These are the activations of a small neural network, seen along a few directions. Each row is one input.
In each table, some parts of the input vary, and every possible input appears once, in random order.
Descriptions start from the smaller parts, as in this example, which fits no table here: one of 6 places along a line, together with either a single point or one of 11 places along a line or (one of 3 separate values, together with one of 8 places around a ring).
Shared parts are said once, and a part with two or three values counts as separate values.
(in the rows, 128 means zero)

Other details of the inputs shift rows strongly along two fixed directions, in all tables alike. That doesn't count.

Rows:
R1: [ 95 102 139 104 152 132 126 194 105 193  65]
R2: [110  79  49 153 198 166 146  54 172 119 212]
R3: [108 120 130 102 149 120 155 215  82 181  82]
R4: [ 98  74  67 198 179 114 174  58 149 117 192]
R5: [187 192 180 105  81  91  52  68 137  53 140]
R6: [ 91  91 149 143 111 135 149 207  87 191  58]
R7: [106 116 134 104 141 135 169 219  71 177  69]
R8: [133 112 133  84 138 131 173 208  80 197  91]
R9: [114  83  48 149 198 159 141  55 177 122 214]
R10: [111 100  47 181 192 155 147  69 191 127 194]
R11: [ 93  99 149 109 142 153 147 194  87 176  44]
R12: [158 176 158  83  96  87  99 175 103 127 105]
R13: [ 91 105  74 177 208 124 162  47 174 119 197]
R14: [193 205 167  96  79  78  82 106 114  59 148]
R15: [100  88 119 102 137 189 131 199 115 196  81]
R16: [ 96  72  69 203 173 127 187  53 143 106 185]
R17: [161 171 184 128  46  97  78  86 137  39 142]
R18: [103  96 109  95 144 168 115 192 133 201  99]
R19: [161 174 177 120  57  78  58  95 149  62 157]
R20: [129 108 133  89 140 138 184 207  73 193  91]
R21: [128 106 135  88 133 146 191 213  68 195  78]
R22: [165 175 184 124  54  82  59  92 144  56 154]
R23: [188 192 176 102  84  85  48  68 143  59 142]
R24: [126 106 135  88 131 148 194 211  67 187  72]
R25: [ 99  82  71 169 211 138 172  45 144 103 180]
R26: [150 162 146 124  82 154  87 158 149 134  94]
R27: [ 82  70  79 191 184 123 172  58 151  94 205]
R28: [ 88 101  78 182 212 130 168  49 167 119 192]
R29: [ 97  78  59 194 180 107 171  55 159 117 200]
R30: [ 83 119 158 129 138 157 149 192 104 186  55]
R31: [104 113 120 132 130 172 125 203 136 194  75]
R32: [194 204 162  99  73  86  94  91 117  40 147]
R33: [150 164 149 120  75 156  87 160 147 130  83]
R34: [108  79  50 154 190 173 159  56 167 111 196]
R35: [181 182 178 137  36  91  80  77 132  49 130]
R36: [170 206 189 123  69 108  75  74 146  57 124]
R37: [169 206 189 123  78 101  64  78 149  68 136]
R38: [124 105 120  83 147 129 179 210  86 207  96]
R39: [145 160 137 114  93 141  78 171 158 156  97]
R40: [131 145 190 121  59 116  94 157 111 104  96]
Each input here is: one of 5 places along a line, together with either one of 2 separate values or one of 6 places along a line.
Question: Changing only the place on the line of 5 turns R27 into R40. The same change can be made to R2. Which row results?
Answer: R15
Question: Change only the choice among 2 separate values in R33. List by row number the other rows that result.
Answer: R34
Question: Change only the place on the line of 5 in R10. List by row number the other rows that result.
Answer: R26, R31, R33, R39
Question: List by row number the other rows that have the place on the line of 5 in common with R22.
Answer: R3, R4, R8, R9, R10, R23, R28

Rows:
R41: [170 188 176  74 108 119 104 158 106 132  87]
R42: [138 144 186  57 103 118 107 225  74 180  58]
R43: [196 222 171 109 102  83  68  47 144  39 156]
R44: [204 174 142  96  70  98  91  69 129  48 188]
R45: [ 92 113 104 165 193 131 170  88 132 119 137]
R46: [120  89  81 122 168 154 191 124 112 139 152]
R47: [ 93  74  83 124 168 152 210 218  88 215  99]
R48: [153 155 159  78 114  96 111 168 104 144 112]
R49: [115  75  87 149 151 139 180 113 115 124 161]
R50: [ 77  77  76 169 172 167 117 117 182 169 142]
R51: [111  70  57 167 183 148 203  63 137 101 194]
R52: [176 162 134 130  92 129 131  90 131  74 147]
R53: [126 100  85 114 180 143 178 110 116 141 157]
R54: [169 152 165 103  53 108 109 163 104 113 108]
R55: [162 178 167 101 104  72  82 110 123  89 139]
R56: [ 49  75 109 155 191 127 192 205  96 210  76]
R57: [ 50  72 121 160 176 168 200 191  96 199  59]
R58: [104 123 175 103  78 173  51 223 133 198  35]
R59: [145 139 186 116  52 116  98 158 100 113  89]
R60: [127 163 185  87 104  97 106 232  83 185  44]
R61: [188 174 146 125  60  96 110 113 128  80 147]
R62: [213 207 144  94  95 110  98  62 138  58 168]
R63: [115 138 172 104  82 175  51 194 147 178  42]
R64: [ 64  54  83 183 173 145 214 171 111 189 115]
R65: [146 173 206 112  55 109  81 135 110  92  84]
R66: [ 55  61  56 175 193 188 156 168 170 210 124]
R67: [135 157 199  71  91 102  84 206  78 153  55]
R68: [180 197 171  99 103  82  70  61 134  50 152]
R69: [ 53  51  89 146 170 201 135 195 146 216  92]
R70: [137 140 118 141 103 145  62  99 191 108 159]
R71: [197 181 153 152  53  71  80  14 163   7 211]
R72: [ 71  64  89 176 180 169 213 145 114 167 109]
R73: [179 163 162  78  60 109 106 170 100 121 113]
R74: [ 68  68 111 168 167 133 173 121 113 140 134]
R75: [129 151 133 140 114 169  66 111 182 132 106]
R76: [212 202 139 100  85  79  92  76 140  68 184]
R77: [116 106  59 178 172 169 108  17 216  82 217]
R78: [154 111  59 142 184 110 159   9 153  65 251]
R79: [ 80  83 101 161 188 115 160  92 122 119 158]
R80: [118 136 173 133  85 102 112 154 111 125  97]
R81: [128 106  58 146 225 119 177  13 157  83 233]
R82: [184 162 127  98 108  93 114  91 130  89 178]
R83: [ 98  96  85 128 204 121 192 162 113 189 135]
R84: [ 93 106  90 156 161 196 118 131 179 160 121]
R85: [ 86  99  88 166 157 163 110 138 179 178 119]
R86: [116 118  77 209 169  92 162   4 171  58 232]
R87: [108 141 199  94  86 103 103 232  80 175  34]
R88: [130 162 197  97  87 109  91 163  99 121  64]
R89: [145 118  65 144 176 147 187  63 140  97 194]
R90: [126 133 199 100  54 141 116 216  81 160  32]
Question: Describe the family of inputs behind these rows.
Answer: one of 5 places along a line, together with either one of 2 separate values or one of 8 places around a ring
Question: Changing only the place on the line of 5 turns R69 into R70. The same change can be made to R74. Which row results?
Answer: R80
Question: Changing only the place on the line of 5 turns R42 into R48. The same change can be made to R59. Which row results?
Answer: R71
Question: List by row number the other rows that have the place on the line of 5 in common with R72.
Answer: R41, R43, R45, R52, R57, R62, R75, R84, R89
Question: List by row number the other rows that have the place on the line of 5 in common with R46.
Answer: R51, R53, R63, R65, R68, R77, R81, R88, R90
Question: Change only the place on the ring of 8 in R86. List by row number the other rows that result.
Answer: R47, R56, R60, R61, R64, R76, R83
